These are the activations of a small neural network, seen along a few directions. Each row is one input.
In each table, some parts of the input vary, and every possible input appears once, in random order.
A made-up example of a description, with smaller parts first: one of 8 places around a ring, together with either a single point or one of 11 places along a line or (one of 2 separate values, together with one of 6 places along a line).
Shared parts are said once, and a part with two or three values counts as separate values.

Table:
row 1: -39; 10; -33; -3; 0; 16; 14; 1; 14; 36; -11
row 2: 50; -32; -1; 35; -42; 5; -3; 28; 42; 12; 47
row 3: -43; 2; -47; 8; 4; 10; -19; 0; 2; 23; -1
row 4: -35; 2; -51; -7; 7; -7; -41; -27; 5; 16; 3
row 5: -50; -28; -23; 2; 40; -71; 9; 5; -25; -47; -32
row 6: 64; 21; 57; -24; -24; 67; 22; -8; -25; -31; 29
row 7: -33; 21; 13; -30; -14; 33; 13; -20; 13; 45; -23
row 8: -34; 13; -5; -8; -8; 27; 1; -8; 6; 36; -24
row 9: -59; -12; -8; 15; 24; -34; 8; 1; -5; -20; -26
row 10: 67; -4; -20; 4; -9; 41; 13; 3; -31; -49; 56
row 11: 57; -30; -14; 30; -24; -1; -25; 18; 41; 13; 50
row 12: -48; -18; -3; -7; 24; -57; 29; 12; -13; -37; -55
row 13: -63; -30; -27; 9; 14; -41; -8; 6; -21; -22; -19
row 14: -45; -1; -32; 14; 16; -26; -31; -30; 1; -3; -15
row 15: 55; -11; 37; 17; -44; 20; 0; 11; 50; 23; 24
row 16: 55; -31; -4; 19; -28; -9; -39; -6; 40; 13; 60
row 17: 69; 11; 9; 10; -8; 54; 27; 14; -17; -42; 33
row 18: 54; 39; -7; 6; 9; -1; -35; -10; 8; 23; 60
row 19: 40; 42; 8; 22; -10; 23; 14; 31; 3; 33; 45
row 20: 70; -3; -2; -11; 2; 32; -8; -22; -29; -37; 69
row 21: 59; 44; 34; -5; -8; 34; 7; 3; 0; 52; 25
row 22: -44; 3; -24; 5; 0; -9; -17; 15; -1; -4; -26
row 23: 56; 43; 6; 9; 6; 20; -12; 19; 5; 32; 45
row 24: -49; -32; -13; -10; 42; -74; -10; -24; -33; -39; -26
row 25: 63; 4; -5; 8; -4; 50; 35; -1; -20; -41; 52
row 26: 71; 16; 39; -18; -19; 61; 24; 3; -20; -33; 32
row 27: 54; -12; 59; -1; -41; 26; -1; 6; 44; 23; 23
row 28: 58; 53; 52; -13; -11; 31; 3; 4; 8; 40; 25
row 29: -49; -23; -21; -3; 41; -47; -23; -25; -10; -24; -21
row 30: -43; -10; -39; 5; 16; -13; -22; 7; -5; 5; -18
row 31: -35; -2; -17; -2; 8; -1; -6; 7; -6; 20; -42
row 32: 53; 33; -18; 19; 11; 14; -8; 9; -4; 33; 52
row 33: -44; -26; -6; -6; 43; -59; 13; -2; -25; -35; -47
row 34: -41; 0; 4; -12; -13; 7; 1; 4; -4; 18; -35
row 35: -33; 14; 27; -16; -11; 7; -6; -12; 2; 7; -53
row 36: -49; -10; -2; 2; 16; -29; 8; 4; -5; -15; -52
row 37: -43; -16; 14; -23; 14; -51; 22; -7; -12; -30; -64
row 38: -44; -10; 40; -33; 11; -10; 22; -22; -6; 4; -46
row 39: -46; -14; 40; -23; 6; -37; 33; -10; -24; -24; -56
row 40: -38; 12; -45; 8; 3; 8; -2; -7; 17; 19; -14
row 41: -39; -8; 17; -16; 1; -21; 2; -6; -11; -7; -54
row 42: 54; -22; 10; 23; -42; 9; -8; 33; 51; 14; 32
- Changing only one part turns row 32 into row 19. The same change can be made to row 11. Which row results? => row 42
- What is each input in this table made of? => one of 6 places along a line, together with either one of 3 separate values or one of 4 places along a line
- Start at row 4 and move only the place on the line of 6, one step at a time. The first step leads to row 3. Which rows follow, in order? => row 40, row 1, row 8, row 7

Table:
row 43: 9; -10; -61; 26; -3; -6; -8; 23; 2; 2; 22
row 44: 79; 18; 44; -31; -28; 45; 6; 5; 6; -12; 21
row 45: -17; -8; -1; 10; -18; 23; -13; 5; 45; 47; 5
row 46: 5; -49; -38; 33; 9; -33; -50; 3; 29; 6; 25
row 47: 5; 21; -15; 7; -5; -25; -18; -15; 49; 41; 14
row 48: -8; 17; -18; 20; -14; 38; -22; -10; 31; 38; 2
row 49: -57; -18; -17; -12; 3; -9; 27; -9; -43; -12; -36
row 50: 18; -1; 54; -31; 10; 3; 46; -14; -57; -60; 0
row 51: -54; 2; -3; -11; 34; -50; 23; -25; -13; 9; -15
row 52: 16; 7; 40; 2; 15; 0; 42; -2; -61; -39; -7
row 53: -17; 23; -11; 9; -28; 18; -5; 11; 16; 29; 34
row 54: 68; 44; 33; 20; -23; 32; 6; 12; -4; -7; 48
row 55: 0; -10; -60; 17; 11; -2; -31; -3; 6; 5; 38
row 56: -13; -23; -31; 22; -4; -7; -13; 12; 20; 23; 33
row 57: -47; 8; -6; -7; 22; -19; 13; -1; -35; -23; -39
row 58: 10; 38; -28; 0; -26; 13; -26; 1; -2; 28; 18
row 59: -59; -19; -5; -10; 18; -38; 21; -1; 9; -19; -50
row 60: -12; 4; -12; 9; -45; 0; -14; 12; 44; 22; 9
row 61: -70; -22; 3; -15; 3; -38; 22; 10; -8; -5; -22
row 62: 83; 1; -1; 25; 16; 16; 14; 38; -10; -33; 40
row 63: 14; -19; -45; 16; 17; -33; -32; 3; 25; 3; 14
row 64: -61; 6; -6; -14; 26; -6; 21; 3; -17; -16; -29
row 65: 79; 20; 41; -4; -13; 54; 25; 23; 1; 20; 13
row 66: -49; 4; 8; -25; 27; -19; -6; -16; -16; -3; -32
row 67: 82; 24; 42; -27; -30; 40; 24; 16; 0; -28; 42
row 68: -53; -29; 2; 3; 16; -41; -6; -18; -11; -12; -25
row 69: 29; -22; 47; -29; 3; 23; 31; -29; -41; -71; -35
row 70: -9; -5; 17; -5; -14; 4; -24; 16; 44; 47; -14
row 71: 84; -30; 7; -14; -17; 21; 17; 4; -11; -45; 46
row 72: -16; 0; 13; 34; -14; -15; -38; -13; 42; 35; 17
row 73: 15; 22; -9; 4; -2; -6; -28; -19; 41; 63; -7
row 74: -45; -27; 9; 9; 22; -22; -3; -9; -4; -23; -50
row 75: -36; 11; -17; -25; 25; -11; -6; -2; -37; -21; -48
row 76: 20; 1; 43; -3; 20; 16; 46; 0; -47; -52; -35
row 77: 6; 21; -18; -1; -10; 33; -42; -11; 9; 60; 3
- Changing only one part turns row 48 into row 43. The same change can be made to row 73. Which row results? => row 63
- What is each input in this table made of? => one of 5 places along a line, together with either one of 2 separate values or one of 5 places around a ring
- Change only the place on the line of 5 in row 50. List by row number the other rows that result. => row 44, row 67, row 69, row 71

Table:
row 78: 38; 33; 13; -6; -33; 40; 9; -8; -43; -6; 39
row 79: 65; 5; 15; -5; 33; 18; 44; 4; -39; -74; 42
row 80: 13; 36; -26; 14; 5; 47; -37; 3; -11; 35; 31
row 81: 12; 1; -69; 8; 17; 8; -39; 10; 46; 43; 63
row 82: 73; -34; 67; 1; 18; 13; 30; 7; -29; -56; 30
row 83: 57; -1; -3; 9; 12; 33; -8; -15; -23; -49; 61
row 84: 73; -30; 24; 0; -30; -9; 16; 1; -1; -19; 40
row 85: 10; 35; 8; 13; -30; 42; 1; 4; 31; 54; 12
row 86: 1; -34; -31; 25; -16; -14; -38; 41; 62; 60; 56
row 87: 4; 43; -47; 7; 6; 27; -53; 22; 22; 80; 33
row 88: -75; 6; -4; -27; 13; -4; 23; -12; -9; -18; -90
row 89: 59; -6; 61; -26; -36; 16; 6; 9; 16; 5; 13
row 90: 46; -8; 9; 19; -18; 14; -36; -8; 42; 33; -11
row 91: -58; -66; -20; -10; 6; -48; 5; 5; -11; -44; -55
row 92: -72; -33; -48; -3; 14; -24; 5; -13; -39; -66; -20
row 93: 36; 21; 46; -4; -21; 59; 25; -23; -4; 4; -5
row 94: 43; -12; 72; -16; -23; 15; 65; 20; 1; -47; -8
row 95: -60; -48; -16; 1; 40; -84; 5; 1; -2; -3; -44
row 96: -75; -10; 27; 6; 10; -76; -35; -27; 14; 1; -59
row 97: -1; 30; -29; 14; -17; 37; -15; 22; 61; 88; -1
row 98: -83; 32; -21; -8; 37; -53; -7; -20; -40; 16; -38
row 99: 43; -18; -16; 32; -26; -12; -46; 27; 25; 18; 38
row 100: -45; -11; -47; -3; 66; -64; -8; -33; -24; -22; -26
row 101: -88; -1; -32; -20; 6; -4; 21; 3; -53; -23; -51
row 102: 43; 53; 76; -17; -25; 42; 35; -14; -18; -48; 0
row 103: 4; -19; -13; 27; -31; 8; -22; 30; 77; 76; 11
row 104: -68; -27; 4; -31; -20; -49; 13; 0; 10; -32; -73
row 105: 42; -10; -40; 23; 14; 30; -24; -15; -1; 11; 60
row 106: -72; 35; -2; -16; 25; -53; 15; -34; 2; 24; -66
row 107: 36; 37; 44; -6; 5; 45; 52; 12; -62; -42; 19
- Changing only one part turns row 89 into row 78. The same change can be made to row 103. Which row results? => row 87
- What is each input in this table made of? => one of 5 places around a ring, together with either one of 2 separate values or one of 4 places along a line
- Change only the place on the line of 4 in row 105. List by row number the other rows that result. => row 79, row 81, row 83
- List by row number the other rows that have the place on the ring of 5 in common with row 93. => row 85, row 88, row 97, row 102, row 106
- Change only the place on the ring of 5 in row 88. List by row number the other rows that result. => row 91, row 92, row 101, row 104

Table:
row 108: -38; 8; -51; -21; 21; -36; 12; -21; -25; -5; -31
row 109: 74; 23; -25; 42; -44; 32; -40; 37; 22; 37; 95
row 110: -32; -15; 7; -24; 4; -63; -1; 10; 19; 7; -42
row 111: 32; -31; 10; -3; -7; 12; 33; 5; -26; -61; 10
row 112: 39; 3; 63; -7; -4; 32; 3; 5; 6; 6; -8
row 113: 12; 19; 31; -2; 2; 58; 15; -18; -28; -13; 23
row 114: -46; 23; 9; 5; 26; -37; -16; 8; 13; 27; -40
row 115: 22; 25; 16; 15; 13; 28; 31; -31; -22; -64; 21
row 116: 10; -6; -74; 19; -9; -4; -89; -12; 60; 74; 28
row 117: 35; -29; 63; -13; -18; -1; 18; -1; -5; -29; 8
row 118: -50; -45; -32; 19; 7; -25; 35; 9; -4; -19; -31
row 119: -58; 24; -18; -29; 8; 4; -3; 10; -10; 40; -31
- Changing only one part turns row 110 into row 117. The same change can be made to row 119. Which row results? => row 113
- What is each input in this table made of? => one of 2 separate values, together with either a single point or one of 5 places around a ring
